Each row below holds a small network's activations on one input, seen along a few directions.
Each table varies a few parts of the input and shows all the possible inputs, shuffled.
Descriptions start from the smaller parts, as in this example, which fits no table here: one of 3 separate values, together with either a single point or one of 11 places around a ring or (one of 4 places along a line, together with one of 5 places around a ring).
Shared parts are said once, and a part with two or three values counts as separate values.
(in the rows, 128 means zero)

Other details of the inputs shift rows strongly along three fixed directions, in all tables alike. That doesn't count.

Rows:
row 1: [109 138 118 113 148 133 148 105 108  89 131 138]
row 2: [159 120 138 167 115 103 122 160 167 164  87 148]
row 3: [112  98 151  81 171 112 136 134 137 127 160 112]
row 4: [146 126 153 112 115 136 132 144 132 151 128 100]
row 5: [147 112 148 155 119 111 118 150 165 141 103 156]
row 6: [167 103 157  95  96 145 109 166 142 166 144  85]
row 7: [143 122 151 176 104 106 131 171 166 162 108 147]
row 8: [107 125 141 151 164 105 144 125 150 112 114 165]
row 9: [165 138 128 160  79 138 123 160 143 152  92 142]
row 10: [145 143 105 131 121 149 129 111 107 105 115 115]
row 11: [ 84 107 160  91 178 114 118 116 123 132 155 125]
row 12: [133 161  97 152 132 127 143 113 117 106 100 141]
row 13: [108 127  98 165 155 101 141 112 157 102 109 165]
row 14: [153 164  94 140  66 165 133 131  90 110 119 110]
row 15: [121 116 117 135 137 119 131 116 146 108 131 133]
row 16: [163 175  82 135  82 166 129 128  99 115 113 105]
row 17: [102 148 100 165 160 107 115 107 122 111 100 172]
row 18: [130  88 178 100 118 116 129 162 170 170 152 101]
row 19: [ 97 142 116 135 160 113 120 108 116 117 120 152]
row 20: [106  90 147 100 158 117 133 120 125 100 162 122]
row 21: [102  93 158  87 158 116 124 118 126 151 170 124]
row 22: [152 167  90 140  76 169 117 113  85 139 123 117]
row 23: [138 102 151 141 112 101 128 164 178 169 120 132]
row 24: [106 136 126 142 151 123 130 106 121 134 138 146]
row 25: [160 134 129 111  72 167 103 128  99 161 146  93]
row 26: [105 128 118 143 149 110 147 119 127  99 130 150]
row 27: [123 129 141  37 131 172 139 116  85 111 186  53]
row 28: [100 153  92 125 156 144 114  80  82  81 129 134]
Each input here is: one of 4 places along a line, together with either one of 2 separate values or one of 5 places around a ring.
Question: Changing only the place on the line of 4 turns row 18 into row 15. The same change can be made to row 4. Which row results?
Answer: row 10
Question: A walk changes only the place on the ring of 5. It starts at row 3 and steps to row 12. List the rest of the walk in order.
Answer: row 1, row 26, row 23
Question: List by row number the other rows that have the place on the line of 4 in common with row 9.
Answer: row 2, row 13, row 14, row 16, row 17, row 22
Question: Which other rows does row 21 become when the choice among 2 separate values takes its other values? List them by row number.
Answer: row 19
